These are the activations of a small network on made-up records, seen along a few directions, one row for each record.
Each row is followed by the record's values for the fields NULIF, NASO, ZAFAB, KIB.
The largest differences between rows may come from other fields.
(in the rows, 500 means zero)
Random noise pushes rows far along 4 fixed directions. That doesn't count. These rows show it; they differ only by the noise:
480, 321, 762, 616, 672, 325, 472, 293, 394, 525, 605, 496, 605, 597, 483, 383, 553, 617, 166
408, 469, 282, 398, 359, 739, 239, 601, 710, 387, 547, 470, 471, 416, 485, 308, 417, 516, 573
434, 452, 425, 557, 432, 557, 393, 506, 600, 385, 572, 581, 615, 448, 433, 363, 523, 634, 444
446, 306, 844, 550, 729, 330, 471, 285, 353, 642, 593, 424, 565, 658, 481, 419, 481, 594, 171
374, 550, 322, 325, 362, 704, 334, 536, 757, 586, 469, 472, 538, 527, 559, 402, 426, 463, 602
437, 354, 517, 361, 544, 628, 222, 456, 577, 517, 566, 322, 376, 537, 562, 292, 383, 431, 383

667, 374, 569, 584, 571, 395, 365, 372, 466, 304, 624, 500, 454, 436, 728, 417, 618, 419, 257 => NULIF=konok NASO=gutov ZAFAB=kas KIB=suk
524, 612, 460, 424, 422, 440, 600, 453, 583, 590, 410, 499, 546, 490, 617, 531, 576, 412, 517 => NULIF=donoz NASO=gutov ZAFAB=kas KIB=visan
649, 436, 327, 414, 427, 573, 255, 455, 637, 305, 549, 437, 303, 467, 769, 346, 561, 228, 436 => NULIF=lozo NASO=zapid ZAFAB=nuso KIB=suk
469, 595, 581, 334, 546, 510, 624, 511, 488, 809, 380, 397, 420, 631, 566, 685, 441, 360, 589 => NULIF=sugam NASO=zapid ZAFAB=kas KIB=suk
473, 515, 363, 421, 458, 661, 380, 625, 553, 450, 415, 379, 343, 350, 464, 436, 423, 466, 604 => NULIF=donoz NASO=zapid ZAFAB=nuso KIB=suk
460, 596, 450, 448, 420, 590, 506, 579, 619, 522, 550, 583, 631, 436, 542, 576, 494, 594, 591 => NULIF=konok NASO=gutov ZAFAB=kas KIB=visan
404, 386, 885, 637, 700, 304, 620, 484, 208, 675, 640, 561, 678, 739, 301, 656, 380, 721, 428 => NULIF=lozo NASO=gutov ZAFAB=nuso KIB=visan
485, 629, 370, 586, 395, 461, 668, 548, 539, 479, 456, 652, 627, 544, 366, 535, 578, 549, 640 => NULIF=vaboz NASO=zapid ZAFAB=kas KIB=visan
585, 431, 424, 663, 435, 375, 465, 280, 616, 316, 452, 569, 587, 423, 617, 276, 731, 458, 232 => NULIF=konok NASO=zapid ZAFAB=nuso KIB=visan
486, 553, 600, 565, 601, 366, 675, 389, 483, 688, 368, 552, 650, 578, 512, 582, 594, 551, 429 => NULIF=donoz NASO=zapid ZAFAB=kas KIB=visan
623, 522, 210, 643, 346, 497, 462, 427, 689, 183, 460, 617, 525, 390, 568, 254, 723, 413, 435 => NULIF=vaboz NASO=zapid ZAFAB=kas KIB=suk
415, 329, 433, 466, 517, 769, 216, 915, 294, 270, 663, 351, 164, 373, 174, 457, 192, 601, 752 => NULIF=sugam NASO=zapid ZAFAB=nuso KIB=visan
564, 464, 422, 707, 505, 442, 568, 281, 573, 326, 316, 521, 573, 303, 517, 272, 787, 537, 187 => NULIF=konok NASO=zapid ZAFAB=kas KIB=visan
500, 553, 671, 509, 603, 333, 745, 362, 388, 751, 392, 481, 520, 700, 497, 648, 541, 428, 468 => NULIF=lozo NASO=zapid ZAFAB=kas KIB=suk
381, 597, 553, 481, 528, 514, 730, 586, 404, 715, 329, 468, 524, 465, 242, 667, 452, 640, 635 => NULIF=sugam NASO=zapid ZAFAB=kas KIB=visan
343, 490, 332, 410, 391, 731, 340, 662, 662, 500, 491, 449, 470, 442, 312, 374, 320, 613, 680 => NULIF=konok NASO=zapid ZAFAB=nuso KIB=visan
493, 476, 519, 590, 533, 449, 521, 521, 420, 427, 582, 518, 538, 635, 413, 458, 540, 517, 497 => NULIF=lozo NASO=gutov ZAFAB=kas KIB=visan
443, 490, 921, 556, 756, 256, 760, 346, 249, 870, 424, 478, 633, 594, 444, 765, 477, 657, 340 => NULIF=donoz NASO=zapid ZAFAB=kas KIB=visan
552, 416, 490, 436, 587, 615, 394, 527, 420, 429, 423, 266, 214, 353, 487, 398, 472, 393, 416 => NULIF=sugam NASO=zapid ZAFAB=kas KIB=suk
532, 419, 749, 389, 624, 396, 423, 364, 481, 695, 585, 481, 557, 603, 730, 580, 414, 461, 369 => NULIF=donoz NASO=gutov ZAFAB=nuso KIB=suk
640, 542, 598, 688, 532, 279, 725, 578, 246, 350, 607, 650, 498, 461, 414, 680, 640, 553, 522 => NULIF=sugam NASO=zapid ZAFAB=kas KIB=suk
577, 425, 476, 544, 501, 509, 354, 472, 511, 329, 537, 466, 448, 289, 595, 401, 569, 509, 350 => NULIF=donoz NASO=zapid ZAFAB=kas KIB=visan
461, 425, 497, 243, 547, 712, 221, 386, 674, 641, 347, 215, 363, 277, 690, 305, 395, 407, 337 => NULIF=donoz NASO=zapid ZAFAB=kas KIB=visan
526, 406, 545, 239, 569, 593, 184, 383, 608, 651, 481, 261, 350, 552, 806, 372, 325, 251, 441 => NULIF=donoz NASO=gutov ZAFAB=nuso KIB=visan
566, 475, 512, 684, 533, 390, 606, 651, 278, 303, 609, 583, 425, 503, 290, 581, 537, 588, 561 => NULIF=sugam NASO=zapid ZAFAB=nuso KIB=visan
521, 515, 548, 697, 501, 346, 612, 446, 483, 429, 532, 687, 726, 422, 452, 529, 664, 694, 401 => NULIF=donoz NASO=zapid ZAFAB=kas KIB=visan
555, 504, 330, 399, 417, 565, 351, 336, 724, 470, 395, 390, 442, 500, 769, 308, 600, 248, 380 => NULIF=konok NASO=gutov ZAFAB=kas KIB=visan
614, 353, 422, 477, 493, 558, 264, 519, 478, 276, 558, 363, 259, 401, 572, 318, 439, 344, 444 => NULIF=vaboz NASO=gutov ZAFAB=nuso KIB=visan
448, 604, 576, 494, 522, 378, 669, 336, 560, 700, 455, 594, 721, 715, 568, 564, 590, 510, 461 => NULIF=konok NASO=gutov ZAFAB=kas KIB=suk
615, 511, 717, 598, 615, 254, 671, 328, 383, 568, 543, 575, 605, 590, 654, 645, 660, 483, 305 => NULIF=lozo NASO=gutov ZAFAB=kas KIB=suk
630, 514, 366, 754, 415, 404, 518, 442, 608, 148, 550, 763, 748, 229, 551, 380, 769, 693, 346 => NULIF=donoz NASO=gutov ZAFAB=kas KIB=suk
583, 528, 404, 486, 399, 542, 421, 535, 585, 385, 582, 586, 514, 449, 671, 552, 546, 429, 534 => NULIF=lozo NASO=gutov ZAFAB=kas KIB=suk
624, 643, 300, 390, 320, 518, 467, 424, 741, 476, 463, 561, 519, 541, 843, 498, 630, 226, 541 => NULIF=lozo NASO=gutov ZAFAB=nuso KIB=suk
581, 357, 631, 634, 604, 326, 476, 338, 434, 383, 633, 559, 564, 607, 567, 386, 601, 502, 253 => NULIF=vaboz NASO=gutov ZAFAB=kas KIB=suk
469, 608, 492, 361, 435, 571, 533, 611, 476, 614, 525, 455, 452, 547, 505, 648, 392, 437, 684 => NULIF=lozo NASO=gutov ZAFAB=kas KIB=visan
504, 593, 252, 741, 331, 493, 561, 455, 719, 263, 402, 798, 838, 232, 461, 380, 749, 732, 466 => NULIF=donoz NASO=zapid ZAFAB=kas KIB=suk
460, 598, 401, 414, 390, 458, 620, 391, 666, 662, 347, 513, 571, 641, 613, 518, 594, 359, 514 => NULIF=sugam NASO=gutov ZAFAB=kas KIB=visan
404, 545, 444, 334, 460, 701, 384, 523, 646, 651, 402, 396, 494, 434, 576, 476, 435, 470, 527 => NULIF=konok NASO=zapid ZAFAB=kas KIB=visan
576, 403, 590, 537, 578, 412, 459, 322, 488, 470, 526, 457, 496, 576, 629, 390, 580, 399, 279 => NULIF=lozo NASO=gutov ZAFAB=kas KIB=suk
547, 446, 724, 406, 686, 421, 481, 222, 491, 737, 396, 326, 467, 570, 767, 469, 578, 349, 189 => NULIF=konok NASO=zapid ZAFAB=kas KIB=visan
497, 585, 383, 499, 448, 523, 549, 649, 462, 436, 564, 529, 414, 630, 413, 550, 500, 428, 692 => NULIF=lozo NASO=zapid ZAFAB=kas KIB=suk
362, 494, 499, 473, 470, 597, 417, 609, 526, 525, 608, 504, 601, 559, 356, 459, 383, 637, 605 => NULIF=konok NASO=gutov ZAFAB=kas KIB=visan
601, 433, 732, 424, 652, 376, 454, 307, 473, 632, 576, 452, 508, 502, 741, 522, 514, 436, 301 => NULIF=donoz NASO=zapid ZAFAB=kas KIB=visan
524, 522, 400, 393, 470, 575, 445, 361, 664, 558, 373, 396, 457, 544, 660, 370, 554, 310, 431 => NULIF=lozo NASO=gutov ZAFAB=kas KIB=suk

Which values does each new row have?
576, 433, 570, 690, 547, 307, 668, 298, 435, 434, 305, 482, 498, 345, 493, 417, 743, 516, 189 => NULIF=sugam NASO=zapid ZAFAB=nuso KIB=visan
481, 692, 421, 447, 347, 411, 647, 403, 701, 682, 446, 663, 734, 694, 708, 648, 634, 408, 570 => NULIF=lozo NASO=gutov ZAFAB=nuso KIB=visan
465, 319, 661, 496, 658, 578, 367, 560, 310, 479, 568, 330, 317, 451, 351, 448, 338, 561, 413 => NULIF=lozo NASO=zapid ZAFAB=kas KIB=suk
365, 455, 744, 582, 618, 392, 618, 468, 354, 702, 481, 563, 702, 521, 277, 609, 412, 775, 464 => NULIF=donoz NASO=zapid ZAFAB=nuso KIB=visan
563, 427, 503, 563, 591, 373, 477, 240, 594, 478, 424, 474, 527, 576, 661, 294, 682, 395, 239 => NULIF=donoz NASO=zapid ZAFAB=kas KIB=suk
591, 417, 715, 634, 653, 272, 588, 371, 319, 467, 547, 502, 530, 521, 561, 522, 625, 513, 270 => NULIF=donoz NASO=gutov ZAFAB=kas KIB=suk
536, 571, 327, 377, 431, 582, 437, 526, 604, 470, 511, 451, 382, 643, 605, 448, 503, 282, 627 => NULIF=lozo NASO=gutov ZAFAB=kas KIB=suk
495, 757, 421, 531, 349, 486, 711, 501, 665, 589, 412, 796, 883, 325, 601, 746, 653, 694, 612 => NULIF=donoz NASO=gutov ZAFAB=kas KIB=suk
477, 440, 470, 614, 492, 530, 495, 628, 363, 299, 597, 515, 425, 441, 251, 443, 462, 620, 520 => NULIF=lozo NASO=zapid ZAFAB=kas KIB=visan
454, 466, 526, 448, 516, 584, 347, 620, 480, 481, 593, 480, 473, 427, 500, 529, 377, 578, 566 => NULIF=donoz NASO=zapid ZAFAB=nuso KIB=suk
587, 712, 154, 557, 276, 449, 657, 355, 812, 435, 272, 667, 638, 500, 688, 419, 813, 317, 538 => NULIF=vaboz NASO=zapid ZAFAB=kas KIB=suk
460, 466, 697, 440, 620, 439, 575, 428, 369, 715, 440, 379, 449, 637, 461, 581, 390, 465, 477 => NULIF=lozo NASO=gutov ZAFAB=nuso KIB=suk
424, 648, 455, 599, 411, 488, 683, 512, 566, 543, 407, 691, 792, 409, 380, 602, 575, 729, 576 => NULIF=konok NASO=gutov ZAFAB=nuso KIB=suk
427, 482, 389, 564, 431, 598, 397, 675, 501, 306, 648, 580, 545, 482, 354, 450, 449, 639, 620 => NULIF=konok NASO=gutov ZAFAB=kas KIB=suk
369, 423, 687, 459, 618, 467, 534, 437, 360, 713, 442, 345, 451, 629, 344, 495, 373, 528, 447 => NULIF=konok NASO=zapid ZAFAB=kas KIB=visan
562, 518, 462, 519, 475, 462, 559, 407, 528, 485, 358, 481, 488, 375, 529, 452, 619, 456, 396 => NULIF=sugam NASO=zapid ZAFAB=nuso KIB=visan
488, 504, 743, 542, 610, 288, 632, 373, 437, 723, 512, 616, 697, 620, 591, 677, 526, 586, 406 => NULIF=donoz NASO=zapid ZAFAB=nuso KIB=suk
498, 571, 403, 343, 427, 622, 439, 658, 532, 534, 458, 407, 356, 430, 533, 566, 374, 406, 710 => NULIF=donoz NASO=gutov ZAFAB=nuso KIB=suk
483, 540, 276, 562, 384, 557, 499, 602, 561, 335, 503, 561, 451, 553, 405, 431, 554, 456, 635 => NULIF=lozo NASO=zapid ZAFAB=kas KIB=suk
553, 486, 547, 481, 528, 434, 488, 505, 457, 540, 492, 503, 475, 477, 540, 536, 459, 464, 521 => NULIF=donoz NASO=zapid ZAFAB=nuso KIB=visan
639, 452, 568, 464, 557, 413, 462, 474, 430, 435, 566, 472, 412, 469, 613, 468, 500, 396, 463 => NULIF=donoz NASO=gutov ZAFAB=kas KIB=suk
657, 565, 396, 685, 420, 372, 660, 598, 395, 263, 549, 676, 469, 433, 471, 632, 683, 472, 587 => NULIF=sugam NASO=zapid ZAFAB=kas KIB=suk
